Each row below holds a small network's activations on one record, seen along a few directions.
Here are examples, each followed by its value of one field, Nezig.
The word none means that the record has no Nezig.
Other fields move the rows too, some of them a lot.
(in the rows, 500 means zero)
Strong random noise was added to every row along 8 fixed directions; ignore it. To show where, here is one row again and again, with new noise each time:
[598,454,531,521,362,578,550,523,615,410,564,407,449,580,493,639,454,509,373,535,596,414,558,491,595,521,455]
[327,458,597,401,697,496,446,590,487,554,610,436,499,298,444,475,460,449,365,388,528,362,526,361,383,433,415]
[493,439,437,377,499,359,579,541,580,391,375,430,581,556,504,593,553,543,465,473,467,359,415,544,474,653,606]
[490,594,445,454,447,398,373,380,573,519,432,615,488,506,467,596,398,536,635,500,409,329,430,486,484,523,509]
[468,416,448,567,704,393,477,745,313,747,516,531,493,805,483,159,472,305,444,405,610,608,351,668,452,686,510]
[449,565,317,308,611,229,463,501,504,500,220,611,673,543,448,526,595,545,646,471,297,441,326,618,342,649,562]
[627,575,496,447,524,507,436,590,607,550,443,587,543,600,422,534,458,459,410,477,467,462,438,479,420,560,313]
[372,469,583,580,711,476,342,614,374,764,665,541,388,527,482,228,320,329,463,365,609,404,417,450,474,525,484]
[593,567,405,431,623,485,496,622,436,471,402,445,624,368,450,452,723,499,485,529,473,670,553,619,565,441,395]
[401,399,522,614,502,674,424,466,496,598,680,417,345,426,483,558,265,456,420,563,560,415,577,503,525,418,503]

[170,437,400,389,737,368,445,439,276,490,483,435,529,153,512,396,596,573,665,512,396,583,593,604,453,382,674]
d11
[251,428,563,415,377,405,561,441,496,501,645,583,463,744,463,560,443,500,453,452,596,410,535,360,295,466,359]
d10
[511,348,450,523,586,518,625,556,456,482,442,364,533,557,518,435,527,510,429,550,492,488,467,612,523,635,709]
d16
[672,582,379,487,550,561,523,649,512,458,391,459,638,587,416,525,701,533,426,602,458,795,608,644,458,449,216]
d2
[473,548,354,434,269,317,559,355,396,359,439,566,594,630,574,552,717,607,770,589,464,563,546,578,567,536,649]
d10
[404,560,504,422,654,383,436,561,379,588,530,541,553,455,499,265,597,436,571,398,512,555,474,451,451,480,499]
d6
[569,466,488,547,635,574,415,515,707,645,376,520,522,486,505,455,272,474,407,510,370,307,291,445,410,726,602]
d8
[386,698,585,451,299,251,398,337,407,450,632,708,405,718,450,436,589,533,786,350,665,485,628,377,599,309,320]
d18
[466,567,330,440,687,672,391,494,561,650,328,508,597,269,389,587,418,514,460,646,260,634,544,568,263,407,314]
d1
[432,429,635,439,261,602,565,329,506,308,704,439,419,298,536,701,482,645,513,620,544,429,671,375,543,341,514]
d15
[301,555,542,428,422,395,456,380,346,552,639,598,478,519,503,442,542,494,678,471,531,495,552,376,408,419,458]
d10
[563,718,476,576,590,651,203,324,536,658,459,641,469,146,394,492,427,526,653,607,370,599,611,441,577,184,336]
d3
[681,541,559,690,349,596,469,525,435,584,668,599,369,796,509,345,451,449,504,559,663,670,532,554,611,502,346]
d15
[408,359,362,515,385,449,609,507,566,533,466,510,477,908,476,634,432,475,425,526,541,503,475,640,370,600,428]
none
[291,541,383,464,480,434,393,330,506,555,466,562,502,434,480,596,397,554,643,546,391,408,569,486,384,432,539]
d1
[364,475,510,541,411,551,414,229,462,554,532,539,366,319,479,571,317,599,675,572,434,443,549,495,492,385,586]
d13
[300,403,505,397,505,537,485,478,552,541,534,594,492,667,357,630,306,496,442,488,411,510,507,461,167,493,341]
d18
[616,455,498,461,361,543,627,535,625,341,443,492,501,697,455,649,540,558,362,545,505,606,597,527,447,592,350]
d11
[456,426,530,435,394,486,735,509,435,278,559,320,504,602,427,489,702,543,300,465,747,731,634,580,557,394,390]
d12
[616,452,502,474,413,440,634,422,575,311,424,327,512,452,581,521,665,593,513,509,557,490,531,524,753,564,658]
d20
[544,472,352,414,400,298,660,585,413,435,379,501,633,893,531,445,790,510,579,516,558,727,521,683,517,630,540]
d20
[520,573,395,647,543,466,324,336,342,726,426,655,439,499,493,293,401,488,775,559,407,616,444,652,598,491,623]
d3
[453,403,584,399,592,488,580,521,414,479,520,471,528,486,484,406,551,500,417,450,550,521,468,504,479,597,595]
d16
[525,341,592,440,457,495,662,456,467,344,495,327,461,457,562,417,531,576,382,438,618,554,439,565,670,634,768]
d4
[498,389,570,539,230,524,604,411,484,474,613,600,391,812,495,582,380,527,502,582,548,538,510,495,396,602,460]
d15
[370,426,583,374,356,467,597,483,493,328,635,392,520,495,483,674,575,588,447,526,574,476,679,407,437,398,405]
d2
[405,495,527,327,436,522,574,411,559,347,534,523,513,527,360,676,541,585,395,472,495,614,584,442,255,374,263]
d14
[463,573,555,534,372,581,378,347,382,528,644,597,387,496,482,519,393,546,626,547,487,643,581,466,509,395,394]
d17
[367,360,386,637,657,710,356,534,412,758,504,476,400,469,551,429,135,450,563,622,320,500,370,584,304,635,686]
d17
[500,492,507,436,547,440,421,413,480,547,432,592,487,439,512,384,404,535,571,459,425,437,394,529,511,561,612]
d5
[717,625,392,497,392,433,392,413,596,569,255,719,552,627,484,496,368,547,677,598,304,470,274,578,407,718,570]
d9
[574,559,449,399,492,397,488,506,574,533,377,629,615,680,461,473,493,497,479,493,432,477,371,505,377,654,427]
d8
[398,433,567,534,440,586,564,390,332,538,610,494,409,476,432,388,443,504,474,499,577,701,543,562,466,434,466]
d12
[609,659,485,243,552,415,448,406,619,356,270,594,631,316,397,608,600,641,548,465,312,541,455,468,432,487,395]
d18
[461,473,535,473,639,423,416,521,467,579,451,590,558,491,524,331,455,468,613,420,440,329,328,433,487,658,688]
d16
[189,313,520,472,513,616,483,260,586,489,596,428,349,328,466,709,191,616,425,524,412,283,573,452,325,412,605]
d5
[696,673,696,612,384,539,341,415,567,574,649,659,382,519,432,393,337,468,466,453,576,446,499,313,555,432,276]
d9
[767,511,703,522,322,663,526,518,603,457,567,533,424,505,527,431,396,503,378,463,616,448,418,354,577,605,492]
d19
[708,543,645,526,499,673,460,587,513,521,517,482,514,281,540,393,494,514,433,498,534,484,495,369,605,521,509]
d7
[488,640,504,557,444,437,348,488,325,691,522,786,513,664,541,359,439,446,758,471,469,520,419,475,439,541,551]
none
[597,527,538,483,618,582,463,584,544,582,488,443,504,419,511,344,461,437,435,472,501,505,412,439,508,552,486]
d6
[394,472,468,243,468,434,660,496,633,285,404,459,621,470,369,849,642,614,327,529,379,481,580,388,230,407,332]
none
[456,436,624,349,381,451,595,388,500,381,544,513,457,561,456,532,457,573,442,428,543,545,444,461,415,561,516]
d14
[634,612,402,382,617,386,463,577,487,417,238,563,650,445,479,416,663,537,579,477,342,636,388,519,457,605,450]
d17
[629,475,475,444,546,593,525,487,601,478,383,454,584,422,487,542,473,550,359,567,422,539,423,528,497,620,511]
d8
[484,499,653,462,434,484,499,364,595,318,561,390,398,254,514,487,485,567,511,420,604,379,513,337,674,418,631]
d14
[763,520,585,353,402,630,607,514,558,345,380,529,640,370,439,600,633,635,329,560,438,691,515,501,486,542,376]
d7
[309,490,684,517,457,557,477,443,327,526,805,390,391,306,507,435,564,490,539,442,708,507,770,314,605,217,462]
d3
[648,596,542,528,417,342,444,352,602,386,408,455,450,411,600,408,528,620,678,409,575,256,391,459,810,570,740]
d13
[704,539,483,639,314,580,418,334,519,535,485,587,361,618,543,389,305,526,608,567,537,548,399,635,733,577,666]
d4
[575,417,475,492,444,599,558,439,583,447,501,401,469,487,512,515,409,527,415,588,496,518,459,575,550,545,577]
d6
[386,387,381,575,499,486,471,341,533,569,495,467,394,666,524,532,334,519,557,553,503,453,444,604,499,544,644]
d20
[386,401,591,364,475,472,627,523,475,397,553,508,557,557,428,564,579,561,334,424,571,523,560,411,292,492,387]
d7
[454,396,519,584,470,657,572,428,249,525,642,443,427,370,440,372,530,527,453,596,561,847,640,648,511,325,482]
d19
[255,387,501,534,405,564,510,457,321,598,688,498,409,584,480,517,439,502,557,565,596,611,684,535,381,354,478]
d13
[669,434,372,603,368,665,497,386,581,507,328,572,455,531,500,530,303,593,514,685,405,590,364,710,535,589,632]
d19
[484,329,485,537,490,723,494,471,601,507,507,414,437,386,552,614,276,556,388,594,420,383,526,501,469,554,667]
d5
[756,482,573,488,286,414,658,496,453,320,477,473,523,661,522,401,669,557,448,513,655,690,473,612,704,646,552]
d9
[546,549,466,376,476,439,504,518,656,320,348,515,599,473,447,632,577,589,478,517,409,512,537,469,475,511,400]
d11
[353,310,351,606,550,502,563,468,293,681,502,439,424,749,481,327,375,432,466,587,563,775,478,822,476,605,613]
d1
[561,543,439,570,666,553,318,683,458,726,457,589,552,561,513,342,396,418,541,531,407,533,423,504,395,592,455]
d2
[421,318,602,370,609,456,652,509,410,445,460,358,531,389,519,329,482,540,340,384,552,521,304,542,470,696,742]
d12

Which value of Nezig does each new row have?
[501,642,695,381,287,380,492,363,359,364,650,634,512,376,476,444,690,594,627,416,631,540,655,341,614,315,388]
d7
[490,561,604,385,713,449,455,761,399,654,551,597,642,557,428,270,664,389,376,335,559,612,538,360,313,476,269]
d3
[436,519,552,278,540,371,610,516,459,317,484,457,675,333,479,491,867,564,494,432,509,585,567,364,447,437,416]
d10
[579,535,437,458,582,552,507,540,521,598,435,550,558,624,378,448,485,464,388,544,398,705,464,567,316,490,272]
d6
[427,328,473,549,236,476,700,460,360,312,627,352,467,614,563,556,625,575,518,621,660,626,687,629,601,501,686]
d9
[564,506,526,556,490,680,482,420,638,483,588,411,410,432,458,540,384,519,365,542,531,507,555,474,538,407,391]
d6
[230,457,385,560,547,470,428,377,377,612,553,527,394,465,405,534,404,435,529,535,521,609,631,577,398,328,380]
none
[513,336,576,535,454,392,651,522,354,457,483,440,487,569,584,280,552,520,501,430,610,509,408,566,620,722,794]
d7
[385,316,666,351,607,391,630,568,415,467,532,362,508,439,532,346,543,526,369,340,630,443,404,445,476,627,665]
d13
[600,512,582,458,534,439,483,497,467,444,493,493,532,302,519,332,540,532,496,473,520,478,426,484,584,550,599]
d9
[679,697,612,501,252,442,410,299,537,463,524,740,397,641,438,448,439,534,666,430,527,545,457,406,566,490,357]
d14
[394,493,384,464,551,450,534,407,336,390,479,440,561,299,437,485,704,588,565,591,487,756,636,656,480,332,473]
d9
[353,439,767,406,595,515,434,563,507,567,714,484,437,433,467,462,340,465,325,346,589,340,501,213,345,494,361]
d2
[588,624,354,456,734,497,463,600,478,536,288,441,684,242,469,351,736,548,513,530,393,695,544,632,571,417,381]
d1
[629,545,630,492,612,416,400,556,487,537,497,560,510,393,571,285,488,489,538,404,490,345,318,309,559,603,575]
d15
[671,598,339,589,388,565,427,507,471,627,384,678,530,818,438,488,494,428,560,617,445,751,495,737,435,519,380]
none
[738,498,529,531,398,533,474,442,625,464,334,585,532,479,544,486,437,582,548,533,425,409,329,478,592,695,689]
d7
[545,732,575,450,353,346,352,262,575,481,463,756,483,521,461,512,519,568,795,445,447,317,477,350,571,478,505]
d16
[361,571,607,307,448,337,460,356,502,505,464,762,543,471,424,480,455,605,601,365,398,391,376,365,236,518,434]
d19
[842,516,511,565,672,742,481,677,599,512,380,433,585,341,500,369,608,462,371,572,483,596,459,523,665,577,508]
d16
[696,613,472,484,435,412,526,640,452,416,454,521,559,705,506,351,732,480,562,453,621,678,577,561,668,525,436]
d18
